A small network was shown many inputs. Here are its activations along a few directions, one row for each input.
Each table varies a few parts of the input and shows all the possible inputs, shuffled.
Descriptions start from the smaller parts, as in this example, which fits no table here: one of 3 separate values, together with either a single point or one of 11 places along a line or (one of 4 places along a line, together with one of 5 places around a ring).
Shared parts are said once, and a part with two or three values counts as separate values.

Other details of the inputs vary at random and push rows far along two fixed directions, the same in every table; ignore that.
These rows show it; all are for the same input, with only those details redrawn:
[  6 -10 -21 -33  10  -9 -30 -28   8  29  -7  24  12  12]
[ 11 -11 -31 -12  -2  26  18  15  16   6   0 -11 -21  10]
[ 18 -13  52  59  -8  -4  26  -3 -29 -35 -33  14  -7  -6]
[  8 -12 -30 -22   3  13  -1  -2  14  18  -1   3  -9  11]
[ 11 -12  31  13   6 -25 -21 -38 -21   1 -27  38  18   2]
[ 12 -11 -22  -4  -4  26  24  18  12  -2  -4 -12 -24   8]
[ 15 -11  56  45   1 -27  -6 -34 -34 -14 -37  39  16  -3]
[ 14 -12 -15  12  -8  30  36  25   8 -10  -6 -16 -29   5]

Rows:
r1: [-12  22 -12 -24 -15 -17 -42  -4  -6   3  24  17   5  12]
r2: [  5 -16   9 -12   5 -17 -26   1  -4   6   3  27  31   4]
r3: [-11  13  12 -18  16 -32 -31  -9 -12  20  14  11  45  -7]
r4: [-25  20  -6 -38   3 -24 -40 -29  24  18  24   4  31  -8]
r5: [ -2  -9 -18 -14 -25  24  13  16  32 -14  17 -21 -11   0]
r6: [  1  -6  14  18 -10   6  13 -16  -2 -15 -14  -2 -16  -6]
r7: [ -7  15 -21  -7  18   8  17  23  -6  17  10 -27  -6  -6]
r8: [-13  20  46  49  10 -13  25   0 -30 -20 -15 -16  -4 -16]
r9: [-24  24 -18 -31  13 -10 -21 -30  15  25   9  -6   3  -9]
r10: [ 16 -12  43  39  -1 -14   4 -20 -26 -17 -31  26   5  -2]
r11: [  4 -14 -28 -26  17   3 -13   2   1  25   1  10   2   7]
r12: [  5  -3  -6   0  23  -8  -1  12 -16  13   0  -3   3   2]
r13: [-22  17 -13 -12   1   7  12  28  18   0  29 -35   3  -6]
r14: [-12  11   6  -3  -1  -6 -16 -37   6   3  -8   0  -1  -8]
r15: [ 16 -16   7  22 -25  27  38  42  13 -33   3 -17 -14   2]
r16: [ -5  24 -20  15 -16  22  19  30 -14 -16  11 -18 -47   7]
r17: [  9  -7   3  17   0  12  28  55  -3 -16  16 -24  -1  -2]
r18: [-16   9 -17 -34 -12   2 -25 -17  34   7  19  -8  12  -3]
- Changing only one part turns r15 into r10. The same change can be made to r2. Which row results? => r11
- Describe the family of inputs behind these rows. => one of 2 separate values, together with either a single point or one of 8 places around a ring

Rows:
r19: [  6  -5  13  34 -12  15  34  37 -10 -31   2 -14 -22  -2]
r20: [ -2  11  17  -1  10 -26 -18 -21 -15  12  -7  20  22   0]
r21: [  9  -6  12   3   0 -10 -12  -7 -13  -2  -5  16  14  -2]
r22: [ -1  -2  15   2   9 -27 -28 -17 -19   7  -4  25  18   6]
r23: [  4   0  12   1  -2 -11 -19 -25 -11  -1 -11  16   8  -1]
r24: [ -7   8  16  34  -8  16  38  23  -3 -26   1 -32 -22 -16]
r25: [-17   8 -38 -40   3  11  -9   1  29  17  23 -24  -5   0]
r26: [ 10  -5  11   5   4 -11 -13  -7 -16   3  -7  14  14   1]
r27: [ -9  14 -43 -39   0  13  -2   2  23  25  18 -14  -8   7]
r28: [ -4   8 -40 -41   0  11  -3  15  23  22  24 -10   3   9]
r29: [  2  13  15  33 -17  19  41  22  -3 -28  -3 -23 -22  -4]
r30: [ -9   6  17   5  13 -18 -10  -9 -10   3  -1   1  15 -10]
r31: [  7 -16  16   1   0 -11 -13 -19  -1   1 -14  24  16   3]
r32: [ -6   0 -48 -35   9  14  -3  20  16  21  18 -14 -17  12]
r33: [ -3   8  18   1  -5 -16 -14 -13  -5   1  -1  17  22   0]
r34: [  4 -12 -45 -37  -3  23   1   6  36  16  10 -10 -13  11]
r35: [ 10 -17  15   1   5 -15 -12 -18  -5   4 -12  25  18   3]
r36: [  7 -15 -46 -36   7  20   5  16  26  24  11 -12  -7  15]
r37: [ -4  -3  16   3  -2 -18 -22 -12 -10  -4  -2  22  12   3]
r38: [ -8   2  20   2   6 -21 -16 -11  -7   0   4   8  24 -10]
r39: [  4  11  17  31 -19  15  33  22   1 -27  -1 -15 -15  -5]
r40: [  3  13  13  35  -7  18  42  27  -8 -21  -4 -21 -20  -6]
r41: [  1   9  16   2   5 -22 -15 -13 -13   9  -2  16  23   3]
r42: [ 12  -3  13  30 -18  20  27  21  -3 -29  -6 -13 -20  -6]
r43: [ 11  -1   9  35  -6  24  37  26 -12 -23 -10 -18 -25  -7]
r44: [ -4   1  16   0  -2 -23 -30 -25  -8  -1  -4  26  11   3]
r45: [ -5   3  12   6  10 -18 -19 -18 -17   4  -8  19   5   1]
r46: [-11   2  21   1   1 -18 -19 -13  -1  -2   3   7  23  -9]
r47: [-10   3 -48 -35   1  17  -3  10  20  18  18 -15 -22   9]
r48: [ -8   3  19   4  11 -23 -17 -11 -10   5   2   5  24  -7]
r49: [  6 -11  12   5   0  -7  -6 -25  -1  -2 -17  15   4   3]
r50: [  5  -6  15   0  -4 -11 -20 -14  -9  -2  -7  20  17  -1]
r51: [ 12 -11  10  36  -3  23  44  21  -4 -21 -17 -14 -25  -3]
r52: [ -6   3  15   0   1 -23 -29 -30 -13   1  -7  23   9   3]
r53: [-12   8  17   4  13 -19 -15 -20  -9   5  -2   5  16 -11]
r54: [  0 -10 -46 -38   5  18  -1  -4  27  25   6  -8 -13  10]
r55: [ -4   5  18  33 -15  18  35  28   5 -33   5 -30 -18 -14]
r56: [  5 -13 -47 -37  11  20   7  13  25  25   6 -12 -12  12]
r57: [ -1   1 -47 -39   1  18  -8   1  19  23  12 -11 -13   6]
r58: [ 13  -3  12  31  -3  16  31  26 -15 -20 -11 -13 -18  -6]
- Changing only one part turns r52 into r23. The same change can be made to r32. Which row results? => r58
- Changing only one part turns r37 into r50. The same change can be made to r45. Which row results? => r43
- Describe the family of inputs behind these rows. => one of 5 places along a line, together with one of 8 places around a ring
- Change only the place on the ring of 8 in r20. List by row number the other rows that result. => r27, r28, r29, r33, r39, r40, r41
- Change only the place on the line of 5 in r48. List by row number the other rows that result. => r22, r26, r36, r41
- Change only the place on the ring of 8 in r49. List by row number the other rows that result. => r31, r34, r35, r36, r51, r54, r56

Rows:
r59: [ 13  -9  49  51   7 -22   6 -29 -27 -15 -36  20  -1  -5]
r60: [ 13  -1   8 -11   6 -10 -29 -39 -18  18 -18  26  23   3]
r61: [  0  15 -14  -5  -1  19  12  27   0   7  10 -24   2  -6]
r62: [ 15   1 -23 -22   4  12  -5 -10   1  15  -6   2   0   3]
r63: [ 12   3 -14  -1 -10  16   5  23  10  -6   8  -1 -12   4]
r64: [  7  -5 -17 -14  12   2   0 -18  10  16 -15   0  -1   7]
r65: [ 15  -8 -14  18  -8  39  33  35 -11 -22  -6 -26 -42   0]
r66: [ -2 -13 -27 -25  15   1 -18 -15   5  20  -8   2 -13  13]
r67: [  1  -8  -6  20  -9  28  30  43  11 -26   0 -21 -36  11]
r68: [  7  15  58  47   5 -26   0  -6 -39 -17 -17  13  20 -22]
r69: [-10  10 -18 -26  23  -8 -11  -3  16  26  11  -7  10   0]
r70: [ -6  -1 -14 -37  -2  -7 -32 -26  29  11  16 -11  16  -7]
r71: [ 11  -4 -30 -24   9   8 -21 -13  -2  19   1   6  -6   5]
r72: [ -6   4 -15 -20   0  -1   0  -4  11  18   7  -8   7  20]
r73: [ -3   5 -15 -10  -1   3  18   9  13   6   7 -16  -4  15]
r74: [ -6  14 -25 -32  14 -12 -32  -4   2  32  16   3  15  -5]
r75: [  4  10 -19 -22 -10   2  -6   2  -1  15  11  -5  10  12]
r76: [ -4   9  38  42   6   0  25  12 -15 -17 -14 -13   6  -9]
r77: [ 14   1  -9  24 -16  33  31  47   4 -29   8 -18 -31   2]
r78: [-22  25 -12 -19 -13   9  -4 -20  14   9   5  -1  -4  -2]
r79: [ -6   5  57  55  17 -30   0 -11 -34 -20 -18  12  13 -13]
r80: [-24  21  10  -6  -1 -24 -33 -46  -6   7  -1  28   4  -7]
r81: [  5   4 -11  19 -19  25  35  49 -13 -26  11 -33 -35   7]
r82: [  8   5 -23 -24  -9  17  -9  10  15   9   8   3   6  11]
r83: [ 10   7 -12 -18  -4   4 -12   3  10   4   2  11  10   6]
r84: [  2 -12  25   2  -6 -13 -18 -18  -3   1 -12  35  30   1]
r85: [  6  -5  56  52   1 -25  -5 -14 -22 -28 -24  29   8   1]
r86: [  1   1  -5  25 -10  19  49  38   8 -17   9 -34 -34  10]
r87: [ 14  10  -7  20 -20  24  47  44  -2 -21  11 -33 -27   1]
r88: [  7 -17 -16  -6  -6  26  22   7   8   5  -7  -9  -8   0]
r89: [ -2  -2 -22 -30  10 -10 -29 -12  25  23   7  17   7  16]
r90: [  8   0  -3  19 -10  28  42  37  21 -22  -3 -22 -22   7]
r91: [ -1  -5 -10  -8 -12  15  24  18   6   0  12 -15   0   8]
r92: [ -2  17  13 -10  14 -26 -31 -21 -17  18  -3  17  35 -10]
r93: [  0   8 -28 -25  -1  -8 -21  -1  -3  17  19   1   3  12]
r94: [ -2  11 -17   1   5  12   5  28  -5   2  15 -21 -10  -8]
r95: [  6 -16  56  49  -7 -21  -3  -9 -25 -30 -20  37  13  -8]
r96: [  2 -11 -17 -28  -2   0 -12   0  23  14   8  18  10   4]
r97: [  3   9 -25 -25  -3  -9 -17  -2   1  20  17   2   4  10]
r98: [ 14 -18  -8  19  -9  33  51  29   7 -15  -8 -23 -31  -9]
r99: [  0  -3 -11  -8  -8   9  26  18   8  -3  11 -13  -1   5]
r100: [  8  12 -17  -6 -12  10  18  20   0  -2  10 -17  -4   6]
r101: [-10  12  16  -5  24 -28 -21 -23  -5  16  -7  12  30  -4]
r102: [ 24  -1  49  42   0 -13   3 -24 -36 -18 -32  23   5 -11]
r103: [  6 -16   7 -12   9 -19 -20 -39  -8  17 -20  30  24  -4]
r104: [  4 -19 -25 -24   7   2  -9 -14  10  23  -2  10  -2  -1]
r105: [ -3  -3  -2  24   0  27  48  50   5 -18  13 -33 -23 -16]
r106: [ -9   2  -8 -19  14  -3   0   4   7  13   9  -3  18 -10]
r107: [  2  -9  57  49  -5 -30   6 -13 -39 -28 -12  23  13  -6]
r108: [  0  -6  -3  23 -20  32  30  31  18 -39  15 -51 -29 -13]
r109: [ 22  -3  47  46   0 -14   0 -22 -39 -18 -30  24   2 -11]
r110: [ 19   5  57  44  -9 -21  -4 -10 -27 -27 -23  32  15  -7]
r111: [ -3  -2  -7  -8 -18  23   7   6  25 -12  12 -37   0  -7]
r112: [  1 -10 -14 -22  -4   5  -4   4  21   7   4  14  11   4]
r113: [-13  -8 -17 -30  -4   0 -34 -12  18  -2  15 -18   2  -3]
r114: [  1  -1  -8 -14   0   5  -8  -2  19  10  -1   6   8  16]
r115: [-12  25  56  42 -12 -22   5 -35 -22 -24 -20  22   0 -19]
r116: [ -9   1 -15 -29  17  -4  -9   2  12  22  16  -1  15  -9]
r117: [-20  26 -13 -19  -8   4  -2 -21  15   7   4   1  -6  -5]
r118: [ -8 -17 -23 -36   2  -3 -33  -3  13  14   8  23   8  10]
r119: [ 11 -12 -14  27   0  31  43  26   5 -16  -8 -30 -43   3]
r120: [  4  -7  59  47  -7 -31   9 -14 -35 -24 -14  23  15  -7]
r121: [  2   0 -17 -26   6  -3 -15  -5  26  17   4  10   4  14]
r122: [ -5  -3  55  46   0 -32  -1 -14 -38 -24 -20  16   4   7]
r123: [ -4   0  -9 -22  -8   3 -13 -13  25  -3  11 -21  12  -8]
r124: [ -2   8  -9  21  -5  29  32  56 -12 -21   9 -39 -31  -9]
r125: [ -6  -5  -5  24   1  28  44  51   1 -21  15 -34 -25 -14]
r126: [-18   3  13  -6  26 -32 -37 -21 -16  14  -5  15  20   0]
r127: [-18  -6 -20 -29  17  -3 -20   7   1  16  15  -1   7  -4]
r128: [  2  -1 -24 -28  -1   3 -30   6   5   7   8  13  -1  12]
r129: [ -3 -12  -6  17 -15  25  44  47  -5 -27  12 -29 -32   5]
r130: [-11   1  18 -12  15 -22 -25 -22 -10  18  -2  20  40  -9]
r131: [ -8  -3 -18 -34  -2  -9 -37 -25  27  11  18 -10  13  -6]
r132: [  7 -25  48  43   0 -16   1 -19 -39 -23 -34  25   0 -11]
r133: [-23  23 -23 -26  -5  -1 -15 -23  18  16  13   5 -12  -4]
r134: [  4   3  -3  21 -10  20  52  37  10 -17   7 -35 -30   9]
r135: [-14   9 -23 -30  26 -16 -26 -10  14  33  13   0  13   2]
r136: [-31  19 -25 -36  -2  -4 -32 -25   9  16  10   9 -12   1]
r137: [ -1 -13 -20 -25  -2   0 -16   1  21  14  10  19   7   5]
r138: [ -2  -4 -13 -25  -1  -7   1  -1   8  14  15   2   8   6]
r139: [  6  -7 -16 -14   8   8  -2 -18   9  18 -13  -1   0  11]
r140: [ -1   0  56  52   1 -33   4 -18 -34 -23 -17  17   7   4]
r141: [  3 -21   4  -7  11 -20 -28 -37 -13  15 -14  32  14  -3]
r142: [  5  -6 -25 -31  17  -6 -17 -28  16  31  -8   8   1  10]
- Describe the family of inputs behind these rows. => one of 6 places along a line, together with either one of 2 separate values or (one of 3 separate values, together with one of 4 places along a line)
- Changing only the place on the line of 6 turns r135 into r101. The same change can be made to r104. Which row results? => r103
- Changing only the place on the line of 6 turns r116 into r127. The same change can be made to r96. Which row results? => r118
- Change only the choice among 2 separate values in r113. List by row number the other rows that result. => r136
- Start at r103 and move only the place on the line of 4, one step at a time. The first step leads to r112. Which rows follow, in order? => r99, r106
- Change only the place on the line of 6 in r123. List by row number the other rows that result. => r70, r108, r111, r113, r131
- Change only the choice among 3 separate values in r118. List by row number the other rows that result. => r67, r128
